A small network was shown many inputs. Here are its activations along a few directions, one row for each input.
In each table, some parts of the input vary, and every possible input appears once, in random order.
A made-up example of a description, with smaller parts first: ring(5) and (point or (values(2) and line(4)) or line(11)).
Shared parts are said once, and a part with two or three values counts as separate values.
(in the rows, 128 means zero)

Other details of the inputs shift rows strongly along two fixed directions, in all tables alike. That doesn't count.

Table:
row 1: [131 163 140 125 104 130 102 183 166 151 114 154 131 118]
row 2: [111 140 135 162 104 135  53  56 193  65 131  81  98  68]
row 3: [120  98 150 153 152 133  75  49 158  53 141 113  83  88]
row 4: [123 127 108 106 146 113 192 147  59 150 127 122 183 160]
row 5: [125 133 143 124 121 124 126 181 137 156 118 159 128 127]
row 6: [142 169 130 125 102 157  86 151 195 165 141 134 101 129]
row 7: [126 138 136 136 126 170  61 130 190 114 137 123  76 112]
row 8: [133 154 142 129  94 137  89 175 185 173 134 153  90 117]
row 9: [129 108 122 119 143  97 187 164  72 160 105 147 156 151]
row 10: [141 165 145 127 103 155 106 169 172 149 131 138 130 125]
row 11: [143 114 135 116 148 122 147 156  94 150 120 152 111 141]
row 12: [116 133 133 159 117 142  90  41 160  66 144  69 121  92]
row 13: [130 131 144 111 129 138 119 164 119 149 135 147  92 119]
row 14: [105  92 109 136 150 130 122  48 102  60 142  81 117 118]
row 15: [117  89 115 147 136 108 154   8  98  56 144  92 170 129]
row 16: [121 161 149 128  92 147  78 183 183 163 128 129  82 100]
row 17: [131 108 116 136 144 113 183  81  82 104 117 109 178 146]
row 18: [134 121 106 122 154 117 190 138  78 151 111 127 176 166]
row 19: [138 120 117 118 145 134 146 159 103 152 119 133 119 158]
row 20: [130 126 112 116 134  96 191 160  73 149  99 149 180 150]
row 21: [119  64 123 137 163  95 150  23  83  57 149 112 127 117]
row 22: [141 153 129 116 106 159  88 181 177 171 145 146  77 138]
row 23: [133 140 120 113 110 102 157 161 110 159 121 158 159 143]
row 24: [132 124 114 111 151 119 182 163  80 151 120 146 187 160]
Description of these inputs: values(4) and ring(6).
The inputs of row 3 and row 10 match in every part but the ring(6) part. If row 13 is changed in the same way as row 3 into row 10, which row does it become?
Answer: row 12
Which other rows does row 6 become when the values(4) part takes its other values? List them by row number.
Answer: row 4, row 18, row 24
Start at row 9 and move only the ring(6) part, one step at a time. The first step leads to row 20. Which rows follow, in order?
Answer: row 17, row 18, row 19, row 11

Table:
row 25: [117 115 112 141 132 126 127  74 117 101 134  87 130 119]
row 26: [124 167 132 136 105 166  52 130 201 124 134 105  82 103]
row 27: [144 156 144 145 119 173  51 136 224 140 128 125  62 113]
row 28: [117 114 116 143 120 102 140  54 125  91 125 104 152 109]
row 29: [139 132 119  95 122 136 153 199 103 185 131 166 137 165]
row 30: [133 114 115 129 134 125 146 112 116 132 142 130 120 144]
row 31: [125 120 116 132 145 127 149 123 105 121 119 109 151 142]
row 32: [141 119 127 111 141 123 154 122  97 132 134 136 139 151]
row 33: [116  89 132 139 166 110 129  72 109  85 112 117 121 101]
row 34: [115  99 137 120 144 112 158 142  88 119 134 146 138 130]
row 35: [123 116 113 136 143 129 148  80  98  89 126  98 146 124]
row 36: [117  91 123 126 151 106 134  96  97  90 127 129 126 111]
row 37: [132 130 135 111 121 115 138 202 112 181 125 164 109 143]
row 38: [121 118 120 139 119 110 153  76 108  87 124 117 166 122]
row 39: [128 158 124 114 107 118 153 191 125 170 116 160 160 148]
row 40: [141 159 156 135 107 148  59 152 190 136 131 138  54  97]
row 41: [141 138 135 100 134 134 159 190 104 181 138 161 141 165]
row 42: [126 162 147 139 111 170  64 132 199 127 139  99  89 105]
row 43: [144 146 128 118 111 117 165 208 115 184 104 162 173 158]
row 44: [116 117 129 150 127 111 126  68 126  87 137 105 162 111]
The inputs of row 31 and row 25 match in every part but one. If row 43 is changed in the same way as row 31 into row 25, which row does it become?
Answer: row 28
What is each input in this table made of?
Answer: line(4) and values(5)
Which other rows does row 36 become when the values(5) part takes its other values? List them by row number.
Answer: row 33, row 34, row 37, row 40
Which other rows does row 32 become when the line(4) part takes its other values? List them by row number.
Answer: row 35, row 38, row 40
